A small network was shown many inputs. Here are its activations along a few directions, one row for each input.
Each table varies a few parts of the input and shows all the possible inputs, shuffled.
A made-up example of a description, with smaller parts first: one of 6 places along a line, together with either a single point or one of 9 places along a line or (one of 3 separate values, together with one of 5 places around a ring).
Shared parts are said once, and a part with two or three values counts as separate values.

Other details of the inputs shift rows strongly along two fixed directions, in all tables alike. That doesn't count.

Table:
row 1: [-12  -3   4 -13   4   9   4 -13  15  11   7 -15   8  -9  -1]
row 2: [ 17  -3  16   8  -3   5   6   8 -12 -25 -14  16 -12 -14  -1]
row 3: [ 19   1   5  16   8   7   0  14 -19 -23  -7  10 -19 -11 -10]
row 4: [ 12  -1  17   2   8  13   1   8 -19 -24 -12  18 -13 -11  -1]
row 5: [ 12  10  -2  20  17  11  -2  16 -14 -23 -14  18 -21  -6  -2]
row 6: [ 26   2   6  16   6   3   5  10 -20 -19 -12  14 -17  -8  -6]
row 7: [-22   5  -2 -26  25  25  10  -8  30  34   5  -8  11   0   3]
row 8: [-18   5   1 -26  25  23  12  -8  30  43  -3  -8  13   2   7]
row 9: [ -5 -13  -5   9 -50 -38 -20 -11   3  -5  27 -10   4   5  -5]
row 10: [ -1 -14  -4  -1 -43 -41 -23 -11  -1  -2  24  -9  10   9  -1]
row 11: [-27   6 -11 -12  13   8  10  -6  16  22   3 -14   8   8   1]
row 12: [  0  -2 -18  16 -52 -47 -12 -10  -2  -7  29 -29  40  13   9]
row 13: [-21   7   1 -35  38  32   9 -10  25  43  -1  -6  14   6   5]
row 14: [ 22   5   7   9  11   7  -1  11 -25 -20  -9  13 -15  -5  -6]
row 15: [  3 -15  -2   9 -50 -44 -18 -11   5  -1  22 -10   6   8   0]
row 16: [  0   3   0   2  16  14   6  15 -13 -15 -21  16  -9   7  -2]
row 17: [ 19   6  -4  19  15   8   1  14 -16 -18 -20  18 -18  -3   5]
row 18: [-23   3 -10 -12  12   4  12  -7  15  31  -4 -14  12   9   6]
Each input here is: one of 3 separate values, together with either a single point or one of 5 places around a ring.
Q: The inputs of row 12 and row 5 match in every part but the choice among 3 separate values. If row 16 is changed in the same way as row 12 into row 5, which row does it become?
A: row 11
Q: A walk changes only the place on the ring of 5. It starts at row 6 and steps to row 2. List the rest of the walk in order.
A: row 8, row 18, row 17
Q: Change only the choice among 3 separate values in row 8. List by row number the other rows that result.
A: row 7, row 13

Table:
row 19: [ 12 -18  11   9 -32 -24 -28   3 -13 -23   4  19 -29   4 -13]
row 20: [ 19  -7   1  29 -33 -13   4  22  -8 -37  -2  14   0  -5   3]
row 21: [ -6   1  -9  11  -1  -6   5  15 -10 -18 -12   9  -6   9   0]
row 22: [-18  -7   0 -25  -9 -17 -25 -41  25  36  27 -26   2  -2  -9]
row 23: [ -3  18  -5 -12  59  33  -1   4  -2  16 -23  14 -18   7  -4]
row 24: [-14   2 -15   4 -23 -21   8 -17   7  13  20 -35  30   5   3]
row 25: [ -7  11  -2 -15  61  36  17  -2   7  29 -30   7 -19  -3   1]
row 26: [-22  -3  -1 -19 -30 -10   6 -11  16  16  22 -27  45   9  13]
row 27: [ 18  -6  17  11 -12   6  11  22 -23 -36  -4  11   0 -10   3]
row 28: [ -4   9  17 -30  54  48  20  -1  14  27 -27  13  -3  -7   5]
row 29: [-19   1 -12  -4 -18  -8   9  -9  20  18  24 -30  27  -2   1]
row 30: [ 18 -10  17   3  -2  -7 -22  -5  -9  -7  -4  25 -39  -7 -10]
row 31: [ -7   8 -17  -4   1 -11  -4 -19   5  21  18 -28  25   6   2]
row 32: [ 28   6  -3  18   3  -3  -4  16 -22 -20 -12  17 -12   1   5]
row 33: [  5  -5  -1  23 -20  -3   3  23  -7 -33  -2  17  -3  -3   3]
Q: The inputs of row 22 and row 30 match in every part but one. If row 29 is changed in the same way as row 22 into row 30, which row does it become?
A: row 20
Q: What do these inputs look like to the network?
A: one of 3 separate values, together with either a single point or one of 4 places along a line
Q: Change only the choice among 3 separate values in row 25. List by row number the other rows that result.
A: row 21, row 24
Q: A walk changes only the place on the line of 4. It starts at row 23 and steps to row 21. List the rest of the walk in order.
A: row 33, row 26

Table:
row 34: [ -5  -1  -2  -9  -2  -7  -4 -12   5  14   8 -12   8   3   2]
row 35: [ -4   0  -2  -9  -2  -7  -5 -12   6  13  10 -12   8   3   2]
row 36: [  9  -4   0  14 -20 -12   3  12 -11 -22  -1   3   6  -1   3]
row 37: [-12   3  -6  -8   2   3   3  -5  11  12   5 -11  14   4   4]
row 38: [ 11  -5   3  11 -14 -12  -9   6 -11 -20  -1  12  -7   2  -2]
row 39: [ 11  -1   0  14 -16  -7   4   9 -10 -16  -1   3   4  -1   4]
row 40: [ -6  -1   0  -7  -4  -4  -3 -13   8  13   8 -12   7  -2   0]
row 41: [-10  -2  -2 -10   0  -3  -6 -10  13  18   8  -6   2   3   0]
row 42: [ -8  -3   0  -8  -5  -4  -1 -11  11  14  10 -10   4   1  -3]
row 43: [-9 -3 -3 -8 -6 -7 -5 -9 10 16 10 -7  4  4 -1]
row 44: [  0   9  10  -7  49  40  11  13  -5   0 -27  22 -23  -6  -3]
row 45: [ 15  -1   1  18 -18  -8   3  14 -14 -23  -1   6   3  -1   2]
row 46: [ -5   0  -2 -12   4  -2  -3 -12   6  17   8 -10   6   3   0]
row 47: [  8  -4   3   8 -12 -10  -7   4  -9 -14  -3   9  -7   2  -1]
row 48: [  7  -2   4   4  -1  -1  -5   4  -8 -10  -6  12 -10   1  -4]
row 49: [  8   8   4   1  29  24   8   9  -4  -2 -17  14 -13  -5   1]
row 50: [ -9   3  -9  -2  -1  -6   0  -9   6  13   8 -14   8   4  -1]
row 51: [  5  -3   1  12 -17  -8   5  10 -10 -20  -1   4   4  -1   4]
row 52: [  9  -3   0  11 -13  -7   4  13 -10 -18  -2   4   4  -1   1]
row 53: [ -8   6  -1 -10  24  22   7   1   6  10 -11   2  -3   0   1]
row 54: [  8  -1   4  13  -7  -1   4  15 -13 -25  -6  12  -4  -3   2]
row 55: [ -7  -1   1 -10   6   3  -2 -10  12  14   5  -6  -1  -1  -3]
row 56: [ -6   4  -8   0   2  -5  -1  -7   5   9   5 -10   4   2   0]
row 57: [-3  1  2 -7  7  5 -3 -9  6  9  3 -4  0 -4 -2]
row 58: [ -7   1  -6  -5  -4  -4   5  -4   9  10   6 -12  17   2   5]
row 59: [ -5   0  -1  -8  -4  -3  -2 -12   7  13  10 -11   7  -2  -2]
row 60: [  2   5  11 -10  45  35   3   4   1   5 -24  21 -33  -8  -8]
row 61: [  8  -2   0  14 -16  -5   1  15 -13 -25  -1   7   1   1   0]
row 62: [-3  2 -7  5 -4 -7 -1 -4  0  2  3 -8  2  2  0]
row 63: [  6  -4   4   5  -4  -2  -7   6  -5  -8  -5  12 -14  -1  -2]
Q: What do these inputs look like to the network?
A: one of 3 separate values, together with either a single point or one of 4 places along a line or one of 5 places around a ring
Q: Change only the choice among 3 separate values in row 50. List by row number the other rows that result.
A: row 56, row 62
Q: Change only the place on the line of 4 in row 58. List by row number the other rows that result.
A: row 37, row 49, row 54
